Here are a small network's activations along a few directions, averaged over the inputs that share one value of a field.
Related values have similar rows: they may be neighbours, one step apart, or belong to one group.
In the rows, 500 means zero.
Random noise pushes rows far along 2 fixed directions. That doesn't count. These rows show it; they differ only by the noise:
343,651,415,557,520,464,521,574,409,508,560,410,476,441,486,458
382,662,415,554,531,340,522,478,404,508,521,453,502,446,474,407
329,711,376,554,541,571,469,537,428,503,531,556,488,435,459,511
420,716,388,548,559,258,488,333,412,505,451,606,542,449,440,378


Values of N:
n21: 617,406,640,474,498,528,655,563,530,488,372,337,478,611,498,583
n8: 547,543,498,599,549,525,580,469,476,484,515,310,385,709,491,442
n10: 615,413,615,554,403,445,567,481,461,381,544,447,584,529,610,550
n26: 451,597,356,465,579,529,419,491,415,529,429,709,521,381,563,478
n29: 587,635,579,632,542,868,482,614,492,473,434,583,383,556,524,604
n3: 435,478,556,477,526,629,699,560,523,477,769,273,545,528,673,522
n15: 569,404,480,481,488,222,517,311,508,346,693,507,522,628,511,498
n22: 523,534,428,485,578,830,304,709,363,537,509,510,400,501,390,576
n2: 516,460,411,398,503,692,430,498,573,601,294,716,450,449,258,504
n27: 435,468,628,450,551,701,558,544,570,509,534,291,336,682,474,679
n4: 379,253,586,503,369,392,492,710,476,491,482,367,454,383,405,562
n28: 382,401,517,458,401,577,558,518,531,434,495,306,510,588,557,689
n1: 614,661,500,599,503,558,464,601,679,496,506,588,528,434,666,457
n13: 533,383,607,455,309,629,580,669,587,436,500,279,547,615,598,743
n5: 630,382,568,430,573,200,566,429,578,583,426,600,639,399,603,327
n19: 698,361,614,471,584,386,534,498,500,474,284,373,544,527,405,390
n14: 425,449,505,490,527,398,576,503,527,506,706,309,441,355,587,431
n23: 328,581,384,565,522,421,545,620,440,541,588,367,460,437,503,479
n24: 579,619,428,453,533,602,465,635,499,570,426,709,539,421,576,527
n7: 488,782,372,575,527,614,466,447,586,485,535,656,523,575,451,517
n25: 311,236,509,476,476,801,388,741,492,529,621,440,488,436,516,648
n9: 399,348,452,510,383,478,429,417,490,395,712,474,464,591,481,425
n11: 817,662,457,535,522,306,393,290,451,598,229,799,576,496,402,368
n18: 420,453,592,454,525,351,516,331,525,536,392,437,416,620,357,406
n20: 661,495,613,440,518,315,639,365,541,465,589,550,573,465,709,322
n17: 489,452,510,364,591,500,413,350,471,474,550,756,559,347,521,312
n6: 572,602,445,531,534,100,431,264,497,654,466,547,478,654,353,353
n16: 615,465,513,469,434,374,407,272,469,391,241,672,680,436,485,552
n30: 614,458,538,499,513,787,366,483,599,524,486,813,585,375,504,644
n12: 419,372,472,479,348,203,522,282,496,561,432,541,498,519,399,494
A value of N combines one of 6 hidden first parts with one of 5 second parts; all combinations occur once.
Changing only the second part turns n26 into n23. n17 has the same second part as n26; what does that change turn n17 into?
> n14
Changing only the second part turns n6 into n29. n9 has the same second part as n6; what does that change turn n9 into?
> n10
Changing only the second part turns n3 into n20. n7 has the same second part as n3; what does that change turn n7 into?
> n1
Changing only the second part turns n30 into n15. n16 has the same second part as n30; what does that change turn n16 into?
> n28
Changing only the second part turns n12 into n13. n18 has the same second part as n12; what does that change turn n18 into?
> n21

Values of Z:
z7: 482,462,534,539,444,705,496,577,588,392,536,469,457,574,501,705
z8: 415,588,506,498,496,723,445,471,560,420,529,505,471,582,410,688
z15: 550,336,624,481,442,456,631,763,484,530,603,156,523,409,674,421
z10: 346,603,425,482,489,565,466,461,414,547,530,554,443,513,487,505
z4: 565,359,572,454,511,732,475,577,564,464,471,482,456,523,560,592
z13: 433,613,420,521,538,954,427,696,564,513,484,723,531,341,533,663
z9: 551,340,604,459,426,501,542,585,544,460,460,365,449,546,453,538
z1: 390,727,343,515,595,628,410,418,476,523,462,754,499,440,411,543
z16: 385,580,437,563,463,799,464,694,454,479,626,354,369,572,422,598
z3: 411,502,449,521,486,432,515,361,473,508,509,501,459,611,456,527
z12: 448,663,360,476,591,562,380,425,509,529,552,802,560,466,509,450
z2: 454,443,521,499,435,650,506,579,520,490,484,385,431,614,432,637
z14: 557,449,553,485,538,207,618,487,480,520,562,458,530,395,537,277
z11: 497,687,434,556,528,488,463,544,485,609,535,556,491,496,506,458
z5: 530,334,542,442,467,586,498,545,518,518,455,495,566,447,571,534
z6: 580,412,547,528,521,517,485,582,471,477,475,523,565,403,563,521
The values of Z form a ring.
How many steps from neighbour to neighbour lead from z8 to z5, at the fewest?
> 5
Which values are neighbours of z16? Give them in the order they are listed.
> z10, z3
Which values are neighbours of z11? Give them in the order they are listed.
> z1, z12
Which values are neighbours of z15? Give them in the order they are listed.
> z13, z6

Values of L:
l11: 568,490,554,471,520,496,484,547,610,546,587,754,610,339,610,519
l8: 333,483,485,559,431,481,568,572,514,626,614,257,265,694,515,479
l2: 611,397,548,521,420,489,519,351,532,353,261,520,597,594,467,533
l5: 697,438,487,535,582,409,397,273,478,462,420,485,483,631,342,570
l4: 346,531,448,476,392,477,527,454,455,401,354,410,440,647,374,577
l1: 501,118,637,401,462,743,556,888,454,482,625,121,445,392,602,523
l3: 585,234,633,494,454,796,504,817,523,496,536,202,426,555,730,661
l9: 590,582,532,503,555,396,512,549,439,566,466,591,574,322,481,330
l6: 213,587,455,565,386,650,510,688,510,523,729,338,441,456,433,615
l7: 405,540,599,535,511,288,779,664,498,544,805,76,440,472,594,313
l10: 586,626,407,479,588,45,511,381,368,539,482,514,586,415,602,224
The values of L form a ring.
A walk along L starts at l2 and steps to its neighbour l5. Put l11, l8, l1, l3 in the order it reaches them.
> l8, l11, l1, l3
Which values are neighbours of l7? Give them in the order they are listed.
> l6, l10

Values of B:
b3: 471,475,503,516,478,546,550,700,488,509,633,406,514,411,586,454
b2: 467,606,406,554,531,708,463,692,489,503,648,515,488,460,557,574
b4: 548,352,616,463,485,675,562,657,527,440,525,384,496,484,529,573
b1: 478,418,589,510,451,252,618,448,550,528,550,252,443,599,506,476
b6: 561,474,556,536,487,121,640,423,444,503,542,244,423,629,447,334
b5: 477,559,429,492,559,230,539,380,482,573,502,432,501,490,506,351
b9: 549,344,556,442,476,335,577,563,493,476,441,311,574,429,589,429
b11: 495,469,523,481,503,618,470,527,505,514,391,443,443,545,412,608
b8: 417,436,551,509,458,879,463,786,473,521,633,443,485,377,639,547
b10: 546,302,650,511,396,535,551,561,501,411,559,358,489,550,504,530
b7: 402,552,429,529,459,413,460,540,424,562,500,372,425,542,500,479
The values of B form a ring.
A walk along B starts at b3 and steps to its neighbour b2. Put b4, b9, b8, b7 in the order it reaches them.
> b7, b4, b9, b8
Which values are neighbours of b1? Give them in the order they are listed.
> b6, b11
